A small network was trained on made-up records. Each row is its average activation on records with the value named, seen along a few directions.
Values that are neighbours, or in one group, have similar rows; names and order tell nothing.
In the rows, zero is written as 500.
Strong random noise was added to every row along 16 fixed directions; ignore it. To show where, here is one row again and again, with new noise each time:
[693 285 436 429 420 598 472 511 471 369 584 667 624 671 657 447 419 589
 398 761 597 498 328 352 348 577 480 583]
[525 513 551 462 436 530 632 471 627 446 406 602 410 525 609 583 487 352
 339 627 413 419 453 520 551 567 486 393]
[642 628 367 615 839 311 702 604 550 616 455 488 249 519 280 633 626 176
 558 263 353 598 413 474 285 405 473 389]
[528 522 452 465 702 329 544 518 453 757 564 584 589 773 289 661 480 409
 711 450 683 572 508 346 362 498 640 377]
[344 731 577 517 224 684 541 221 402 571 532 309 418 553 386 436 502 472
 325 511 878 658 702 644 537 426 276 761]
[617 676 703 541 203 580 337 354 193 524 388 408 291 401 598 413 584 400
 576 486 510 562 594 568 822  52 280 620]
[483 451 590 502 577 552 739 455 497 423 445 588 541 554 521 476 601 542
 364 542 644 601 359 362 575 504 210 842]
[751 671 392 406 324 265 312 561 462 575 510 451 332 612 528 684 524 252
 831 541 557 639 429 407 673 345 440 484]
[719 557 584 584 583 355 522 701 556 765 689 615 431 442 379 695 462 433
 580 563 598 477 514 236 479 404 587 408]
[272 837 521 577 372 648 551 334 344 403 473 483 395 505 397 495 565 677
 421 588 542 264 627 752 679 449 572 467]
[720 420 555 661 480 545 522 682 305 490 396 592 453 430 561 564 396 244
 478 388 301 491 485 739 234 275 371 305]
[432 487 501 380 236 318 515 406 501 265 425 479 406 465 591 400 468 744
 487 571 644 518 578 546 568 764 684 454]
[371 523 362 353 478 452 606 422 628 673 335 594 583 691 528 566 357 492
 493 589 478 434 524 574 526 586 537 500]
[615 342 475 376 518 314 434 452 394 665 316 563 552 554 639 351 277 483
 501 398 422 545 587 459 348 311 670 372]
[485 677 382 421 837 207 766 660 430 667 529 629 626 799 418 700 251 311
 470 478 739 500 380 424 370 393 535 420]
[ 34 514 689 448 239 453 664 348 653 698 553 375 320 568 289 522 658 600
 682 498 677 602 834 696 465 918 719 189]
[407 455 698 580 573 878 309 151 505 264 740 153 356 659 303 340 891 275
 399 453 665 636 557 421 421 705 632 198]
[241 280 696 420 265 684 455 214 470 692 375 425 498 603 448 314 697 685
 710 527 560 639 683 534 682 623 441 587]


Field FUBEM:
sadar: [639 413 638 615 487 791 524 316 421 655 468 714 521 428 399 452 429 693
 295 619 456 283 600 451 466 440 631 511]
rima: [579 385 447 583 361 735 387 569 746 353 697 571 733 416 631 635 596 416
 361 604 346 495 479 443 106 598 429 545]
fisab: [545 450 483 430 356 474 355 563 529 234 537 517 666 308 728 491 415 579
 415 510 449 500 460 534 534 515 450 641]
vez: [475 391 626 492 575 356 427 472 383 554 457 494 549 465 343 561 690 498
 815 305 589 696 501 386 737 558 469 603]
gufu: [164 520 620 413 648 813 487 366 557 691 601 120 580 607 569 329 381 148
 191 469 605 578 553 587 700 295 302 480]
dom: [467 659 503 364 570 564 511 584 517 706 571 503 546 698 630 645 284 165
 484 649 566 478 342 523 752 305 281 520]
tupot: [567 727 351 419 686 345 387 149 274 228 346 560 545 657 393 598 649 371
 541 266 486 498 517 478 430 429 794 425]
rovo: [391 488 764 560 640 397 542 667 506 471 505 526 708 406 522 597 502 468
 572 356 564 509 477 420 641 496 431 444]
kika: [556 631 596 601 345 628 449 437 292 487 560 458 362 531 466 509 564 337
 485 499 535 536 572 627 396 279 425 393]
FUBEM is arranged as 3 separate groups.
List the group mates of gufu, in the order listed. -> rima
List the group mates of sadar, in the order listed. -> dom, rovo, kika

Field NUB:
nenop: [400 451 555 574 607 565 789 566 418 687 524 579 324 496 349 459 590 575
 533 586 530 526 412 525 635 517 324 646]
kef: [474 389 464 448 549 422 534 539 591 367 492 582 507 465 611 490 664 517
 562 441 272 558 417 456 351 568 530 500]
rin: [434 591 390 532 411 552 424 501 669 419 430 328 480 345 483 574 334 373
 301 449 419 373 654 768 494 668 622 288]
rogu: [496 635 491 512 245 553 339 423 587 416 287 493 359 346 562 620 621 469
 641 541 185 312 591 692 823 468 540 378]
tage: [656 642 460 528 509 589 396 489 573 748 352 433 475 591 411 710 379 124
 526 492 473 451 522 558 715 410 372 412]
legu: [538 318 660 497 454 529 487 422 402 375 446 540 474 468 528 409 584 566
 534 484 512 563 478 461 541 592 524 485]
gipe: [355 673 267 472 405 723 249 432 702 540 563 285 423 540 505 453 589 503
 583 636 274 318 518 633 726 566 528 477]
kive: [672 544 688 691 692 631 474 390 329 409 383 599 612 535 328 680 588 227
 462 234 486 492 522 550 323 365 458 373]
lat: [632 463 161 483 551 369 559 542 574 679 444 489 482 611 329 534 407 542
 628 499 592 623 432 461 358 586 427 721]
NUB is arranged as 3 separate groups.
List the group mates of tage, in the order listed. -> gipe
List the group mates of rogu, in the order listed. -> rin, lat
